Here are a small network's activations along a few directions, averaged over the inputs that share one value of a field.
Related values have similar rows: they may be neighbours, one step apart, or belong to one group.
(in the rows, 128 means zero)

Other fields vary at random and push rows far along two fixed directions, the same in every table; ignore that.
To show where, the next rows are all for the same value of a field, averaged over different records:
[ 92 147 102 117 121 146 113 104 151 168 110 158 148 113 107 119 156 144
 163 119 138]
[120 141 108 124 168 151 140  99 130 112 137 113 120  96 146 103 145 122
 141 154 134]
[123 141 120 127 123 132 131 122 133 147 112 152 139 130  92 115 123 126
 157 115 131]
[ 94 149  83 118 150 147 122  87 157 157 124 145 133  88 143 120 185 138
 149 142 154]
[114 141 122 109 104 136 121 124 134 158 103 162 135 148  88 122 132 142
 164 114 139]
[ 58 170  73 114 129 153 107  87 183 197 110 162 143  93 129 129 197 161
 160 123 159]
[123 138  89 124 215 149 165  71 131 100 158  94  99  57 201  94 148 108
 121 192 132]
[108 150  99 112 141 140 131  99 143 150 120 147 130  98 133 107 155 133
 144 138 143]

Field GAL:
zavu: [129 121 168 134 117  94 112 162 101 126 161 111 136 144 134 132 123 118
  96 148 118]
giz: [166  92 164 145 137 141 151 116  98  78 154  91 135 139 140  83  82  92
  89 167 141]
vamev: [135 131 161 109  82  90  89 175 108 146 124 148 128 179  70 155 128 136
 182  95 106]
mezuz: [145 132 151  99  63  91  90 179 118 150  85 176 116 171  68 186 111 143
 180  51 101]
bugar: [134 114 139 144 109 138 140 141 133 102 147  96 135 126 173 144 124 136
  63 146 134]
nifo: [118 101 157 146 122 131 148 132 135 123 166  95 134 143 145 137 119 126
  70 158 120]
ruze: [174 127 129 128 150 132 131 133 116  86  92 126 105 139 124 134  91 121
 139 101 120]
zep: [189  85 169 156  96 117 155 169  95  75 107 115 105 171 137 156  62 130
  79  88  97]
paku: [151 100 119 146 140 152 155 115 121  89 107 114 110 121 142 138  97 126
  95 106 132]
sen: [ 80 155 107 105  94 135 111 124 160 180  97 184 154 137  74 133 170 159
 172 100 149]
bodan: [142 114  98 155 196 166 175  83 138  81 157  74 127  78 205  94 120 111
  76 185 150]
zan: [ 93 136 137 130  98  82  99 159 147 159 143 130 143 128 136 145 153 148
 107 111 111]
vepov: [117 140 106 128 160 139 130 107 138 134 158 110 137 111 137  92 150 116
 133 165 149]
bego: [215  81 184 146 112  83 133 196  62  61 127 106  89 188 127 166  37 100
 104  97  70]
zutav: [124 137 158 125 117 100  96 162 111 165 141 134 142 146  93 139 138 111
 161 128 117]
A value of GAL combines one of 3 hidden first parts with one of 5 second parts; all combinations occur once.
giz and vepov share the first part; giz and bodan share the second. Which value has the first part of bodan and the second part of vepov?
> sen
bego and zep share the first part; bego and zan share the second. Which value has the first part of zan and the second part of zep?
> bugar

Field SIR:
vodi: [160  91 140 138 154 153 161 121 103  70 154  88 116 121 155 117  83 104
  76 163 124]
rozu: [123 119 125 142 119 117 131 136 141 123 112 123 114 119 152 154 135 151
 113 108 122]
mise: [175 108 201 139 100  90 126 171  96 100 144 119 141 171 118 134  85 109
  95 136 106]
piz: [127 107 143 131  86 154 139 125 124 139 105 162 162 169  68 115 105 126
 133 100 147]
tep: [174 108 167 119 140 110 120 151  71 102 150 107 121 170 102 113  89  93
 149 143  96]
nim: [125 131 126 123 136  93 112 146 109 118 150 110 114 111 158 134 134 123
 118 142 101]
ros: [138 134 145 103  52 111  89 173 124 168  91 196 135 203  30 177 106 142
 188  40 110]
muv: [110 149 115 113 177 139 122  95 132 131 142 120 109  98 137 105 157 114
 166 163 134]
vese: [151 136 140 108 138 127 114 143 118 124  89 144 119 139  93 117 101 112
 182 113 144]
tofep: [ 95 146  88 135 174 141 154  86 157 133 157 103 142  93 163  82 171 125
 122 186 157]
surag: [ 62 162  77 118  96 157 118 107 178 193  96 185 145 102 120 163 184 179
 135  89 145]
febiv: [ 88 155  93 152 139 132 123 105 189 154 135  99 134  58 187 145 182 146
  78 134 165]
loneg: [119 122 145 129 103 124 120 145 128 153 155 137 152 152 103 125 125 134
 124 144 128]
siz: [188 100 129 143 186 164 171  94  93  54 131  90 101 119 175  88  78  92
 110 158 119]
muluv: [ 85 151  86 127 120 107 120 122 159 158 110 137 116  96 159 151 183 167
 131 102 122]
A value of SIR combines one of 5 hidden first parts with one of 3 second parts; all combinations occur once.
tep and muv share the first part; tep and surag share the second. Which value has the first part of surag and the second part of muv?
> siz
vodi and febiv share the first part; vodi and loneg share the second. Which value has the first part of loneg and the second part of febiv?
> mise

Field FITE:
sorun: [ 38 160 115 120  54 126  98 140 194 223 130 181 176 126  90 165 191 168
 127 103 158]
dured: [ 66 170  57 141 182 168 146  49 196 152 119 128 136  42 193 103 199 150
 124 164 182]
sotot: [116 127 112 126 107 127 133 121 134 122 109 148 132 118 130 133 125 138
 111 112 131]
fegop: [222  87 190 126 144 107 136 164  48  47 144 102  81 176 131 132  48  93
 124 135  61]
ruda: [113 118 118 150 108 127 131 123 147 136 124 120 118 118 154 159 148 155
  99 102 117]
gog: [153  96 155 136 121 147 152 143  93  97 115 130 140 150 114 103  87 115
 110 138 127]
gosa: [234  82 130 143 201 152 174 124  63  10 156  62  74 142 171  97  38  78
 102 170  92]
gep: [132 129 160 110  53 113  92 177 115 175  76 184 146 212   4 141 118 127
 209  54 124]
zed: [ 75 138 124 127  71 135 118 128 174 199 110 149 169 130  86 159 169 161
 110  90 162]
lev: [108 152  86 132 200 155 137  62 147 128 163 105 118  60 191  78 159 116
 133 187 150]
fim: [125 125 130 135 156  98 138 138 131 107 144  96 120 104 175 110 138 126
 111 152 135]
malil: [200  79 193 124 124 126 141 162  57  71 160 103 130 201  85 109  42  74
 124 155  95]
lado: [130 125 169 110  52  92  96 183 108 174 102 186 154 217  26 148 120 143
 187  70 107]
lol: [101 160 114 126 116 105 101 141 160 174 122 146 140 106 147 166 164 166
 125 112 135]
gimo: [107 172  68 115 231 142 126  64 150 106 146  80  87  18 225 118 174 109
 123 175 144]
A value of FITE combines one of 5 hidden first parts with one of 3 second parts; all combinations occur once.
fegop and lol share the first part; fegop and gog share the second. Which value has the first part of gog and the second part of lol?
> zed
gep and fim share the first part; gep and lev share the second. Which value has the first part of lev and the second part of fim?
> sorun
